Each row below holds a small network's activations on one input, seen along a few directions.
In each table, some parts of the input vary, and every possible input appears once, in random order.
A made-up example of a description, with smaller parts first: ring(8) and (point or line(9) or (values(2) and line(6))).
Shared parts are said once, and a part with two or three values counts as separate values.

Other details of the inputs shift rows strongly along two fixed directions, in all tables alike. That doesn't count.
These rows show it; all are for the same input, with only those details redrawn:
[  9 -14  -9  11  11  -5  -1  -5 -26  10 -20  11]
[  8  13  -5  -7 -13  33   7  -6 -23  -4   9  18]
[ -9  14  20   1 -10  -8   2   6  11  17  13   2]
[ 14   2 -14  -3  -5  31   5  -9 -34  -5  -3  20]
[ 12 -11 -13   8   9   7   0  -8 -33   5 -18  15]
[  9  -7  -9   7   6   2   0  -5 -26   8 -15  12]
[-10  10  19   5  -5 -17   1   6  10  20   8  -1]
[ -7   3  13   8   0 -19  -1   4   2  20  -2   0]

Table:
row 1: [ 19 -23 -19  14  14   1 -11   7 -17   3 -12  -6]
row 2: [ 20 -11 -16  -1   5  -8 -10 -14 -15 -13 -12   1]
row 3: [  5  -6 -18   2   6  -7   0  -2   9 -10 -16   1]
row 4: [-19   5  -6 -14 -12  56   9 -24  -9 -38  16  -2]
row 5: [  4  24   5 -25 -21  23   1  11   6 -16  42   3]
row 6: [-15  18  26   9  -1 -24   4   3  27  18  -2  -1]
row 7: [ -5  34  11 -22 -19  25  13  -1  16  -7  20  16]
row 8: [  4  20  -9  -3 -20  37   9  -5  19 -16  19   4]
row 9: [ 11  -6  -2   9   4  -7 -12  -4 -18   1  -2   1]
row 10: [ -1  -8   0  10   7 -10   2  16  11  23  -6  -8]
row 11: [ 17 -17 -14   0  15 -11 -15  -3 -24  -2 -12   4]
row 12: [ 10  -6  -7  -2   3 -20  -6  -1   4  -9  -2  -8]
row 13: [ -4  -3   6  -3   7 -22  -1   7   4  17  -4   2]
row 14: [ 18  -4 -20  -8  -8  13  -4  -1  -6 -21   1  -2]
row 15: [  5   1 -11  -1   5  -8  -2 -16   3  -9 -12   8]
row 16: [  8  23   1  -8 -29  33   3   2  20 -14  34  -9]
row 17: [-13  11  11  -1   0 -32   2   4  39   0   6  -6]
row 18: [ -6 -27  -6   4  10   9  -9 -17 -22 -22 -10 -25]
row 19: [-23 -19   9  -4   7  18   5   0 -15  -2   1 -11]
row 20: [  0   8  17   9 -12 -23  -8  -6  17   2  11 -12]
row 21: [ 10 -15 -17  15  18   7   6   2  -5   6 -29   7]
row 22: [ -5   2   3  -2  13 -21   8   8  16   6 -13   4]
row 23: [ -1  -1   5  -4  -1 -19 -10  21  16   7  12 -14]
row 24: [  5   0  -6  13   2  -6  -2 -20  -2  -7 -14   7]
row 25: [  4  -5   0   8   4  -6   0  -2 -15  12 -10   8]
row 26: [-24 -13  21  -2   3   0 -10   5   0  -4  17 -29]
row 27: [  1  16  -3 -22 -13  21  11  10   0  -5  21  12]
row 28: [-38 -11  30   5  14 -10   7   1  20   6  -6 -19]
row 29: [  0  -9  -8  -4   7 -10   2  18   2  12  -8   0]
row 30: [-14  10  14  -2   2 -22   6  20  38  14  -3  -5]
- Describe the family of inputs behind these rows. => ring(5) and (point or line(5))
- Changing only the ring(5) part turns row 27 into row 12. The same change can be made to row 29. Which row results? => row 14
- Which other rows does row 11 become when the line(5) part takes its other values? List them by row number. => row 1, row 5, row 9, row 23
- Which other rows agree with row 17 in the ring(5) part? List them by row number. => row 3, row 4, row 8, row 15, row 24

Table:
row 31: [ 26  -1 -19  -7  -2  25  -1  -9 -44  -7  -5  26]
row 32: [ -9  16  28   4  -8 -30  -4  15  22  27  16  -4]
row 33: [ 36  -3 -28   5   5 -32  -5   2   5   1 -23  11]
row 34: [-18  12  20  -1  -5 -26   4  19  31  27  13  -4]
row 35: [ -7  19   9 -17 -27  42   4   7   5 -13  41  -6]
row 36: [-16  12  19   0   1 -20   8  15  32  18   4  -2]
row 37: [ 31 -27 -37  13  23 -36 -20  -7   1 -17 -28  -9]
row 38: [ -9  18   3 -28 -20  46   8   4   2 -25  33  -2]
row 39: [ -2 -30 -10  19  24 -19  -6 -18 -17  -5 -35  -8]
row 40: [-15   1  28   1  -3 -31 -12   7  16  11  18 -22]
row 41: [ 17  -5 -27 -12   7  32   8  -1 -33 -11 -14  24]
row 42: [  5 -17 -23  -8   3  31   1  -7 -30 -18  -4   2]
row 43: [-26   4  26   6   0 -23  -1   1  34   6   5 -23]
row 44: [ 11  15  -8 -10 -16  38   8   7 -14  -2  16  18]
row 45: [-11  29  17  -7 -17  10  10   2  24   4  16   8]
row 46: [ -5 -26  -9   6  22  -7  -1  -2  -6  -6 -24 -11]
row 47: [  0  -8  -2  15  14 -22   1  -9  -4  11 -27   8]
row 48: [  7 -22 -15  17  27 -16   2  -2 -10  12 -42   9]
row 49: [ 11  24   0 -11 -24  39   7   3 -11  -1  27  17]
row 50: [ 16  -1 -22   0   2  25   6 -23 -34 -13 -18  28]
row 51: [-13  -5  23   7   1 -30 -11   7  12  13  10 -22]
row 52: [ -4 -28  -9  14  23 -10  -3  -6  -5  -3 -30 -12]
row 53: [-25   5  27   6  -3 -28  -4  -7  28   5   9 -20]
row 54: [ -1  19   8 -14 -27  44   2  -1  -4 -15  39  -5]
- Changing only one part turns row 54 into row 49. The same change can be made to row 51. Which row results? => row 32
- Describe the family of inputs behind these rows. => values(2) and (point or line(11))
- Which other rows does row 41 become when the values(2) part takes its other values? List them by row number. => row 38
